A small network was shown many inputs. Here are its activations along a few directions, one row for each input.
In each table, some parts of the input vary, and every possible input appears once, in random order.
A made-up example of a description, with smaller parts first: ring(5) and (point or line(9) or (values(3) and line(4))).
Shared parts are said once, and a part with two or three values counts as separate values.
(in the rows, 128 means zero)

Other details of the inputs vary at random and push rows far along two fixed directions, the same in every table; ignore that.

Table:
row 1: [189 196 177 150 168 122 122 138  68 161  86 120]
row 2: [ 89 140 102  79 109 107  77  96 189 129 234 129]
row 3: [193 198 165 137 187  76 118 152  89 153  88 159]
row 4: [115  95 119 142 106 152 130 140 122 128 112 116]
row 5: [ 84 105 127  86  95 135 129  98 183 134 205 112]
row 6: [ 95 125 136  77  89 137 100  91 187 157 226 102]
row 7: [148 145 140 150 163 146 159 155  74 100  51 126]
row 8: [ 71  54  77 144 111 110 165 139 132  67 114 173]
row 9: [172 186 145 134 140  75  78 107 124 173 183 147]
row 10: [158 133 125 174 154 126 175 141  83 122  54 143]
row 11: [159 129 148 174 151 118 180 144  80 117  62 144]
row 12: [ 80  50  84 126 112 107 172 153 153  77  99 173]
row 13: [159 136 135 169 142 140 143 149  78 135  61 128]
row 14: [188 197 142 139 155 136  91 114 108 172 118 109]
row 15: [165 135 143 153 159  80 150 160  98 121  74 173]
row 16: [ 64  49 108 123 111 173 172 161 121  55  84 117]
row 17: [ 92  95 106 103  76 148 109 102 181 148 194 109]
row 18: [106 129 102  87  98 142  96  78 203 154 218 101]
row 19: [ 93  97 103 103  79 143 116  97 185 147 196 113]
row 20: [144 150 140 155 171  90 144 148  74 104  87 169]
row 21: [197 181 177 169 152 123 110 145  67 170  83 114]
row 22: [187 190 181 151 165 129 109 147  63 163  82 109]
row 23: [104 111 137  96  70 139  86  98 184 167 223  98]
row 24: [161 134 156 168 141 127 155 147  78 129  71 134]
row 25: [ 94 103 140 103 100 148 122 123 146 127 162 108]
row 26: [ 66  59  99 124 122 155 200 143 135  50  91 134]
row 27: [ 71  41  96 137 108 175 166 152 126  64  78 124]
row 28: [ 85 114 103  69 111 108 105 121 202 116 195 137]
row 29: [190 205 168 123 125 110  74  93 138 212 192 104]
row 30: [180 221 124 119 156  87  45  89 142 186 193 131]
row 31: [ 71  44  94 136 108 172 172 147 129  62  79 129]
row 32: [ 72  49  89 136 114 163 186 138 136  60  83 138]
row 33: [153 156 139 146 164 139 156 145  84 109  67 126]
row 34: [180 219 158 101 140 136  54 105 133 195 182  83]
row 35: [105 109  94  98 123 107 114 123 181 115 153 149]
Description of these inputs: ring(5) and (values(2) or line(5)).
Which other rows agree with row 6 in the ring(5) part? List them by row number.
> row 1, row 3, row 5, row 20, row 22, row 25
A walk changes only the line(5) part. It starts at row 18 and steps to row 32. List the rest of the walk in order.
> row 14, row 31, row 27

Table:
row 36: [117 138 134  98 122 109 104 118 155 138 180 131]
row 37: [ 79  63  97 128 117 127 169 147 139  73 103 155]
row 38: [ 82  71 104 126 121 125 172 141 138  74 108 153]
row 39: [126 106 118 160 155 149 174 159  83  77  36 138]
row 40: [168 147 146 164 143 122 133 137  90 145  87 132]
row 41: [ 98 115 130 100 117 146 125 127 146 113 151 113]
row 42: [168 181 135 139 157 135 108 124 102 150 108 114]
row 43: [125 136 115 109 119 114  99 110 162 142 174 131]
row 44: [171 179 131 144 158 104 109 126 107 150 116 140]
row 45: [104  99 141 117 100 129 132 127 142 129 158 122]
row 46: [121 140 121 101 117 143 100 113 158 145 166 105]
row 47: [151 155 138 138 156 138 138 137  99 124  89 121]
row 48: [174 166 146 156 139 120 114 124  98 167 115 125]
row 49: [127 124 132 118 100 128 107 112 154 161 172 116]
row 50: [109 100 130 123 100 133 136 119 147 133 155 123]
The inputs of row 44 and row 42 match in every part but one. If row 38 is changed in the same way as row 44 into row 42, which row does it become?
> row 47
Describe the family of inputs behind these rows.
> values(3) and (point or line(4))
Which other rows does row 46 become when the values(3) part takes its other values? List them by row number.
> row 37, row 49
Which other rows does row 45 become when the values(3) part takes its other values? List them by row number.
> row 36, row 41
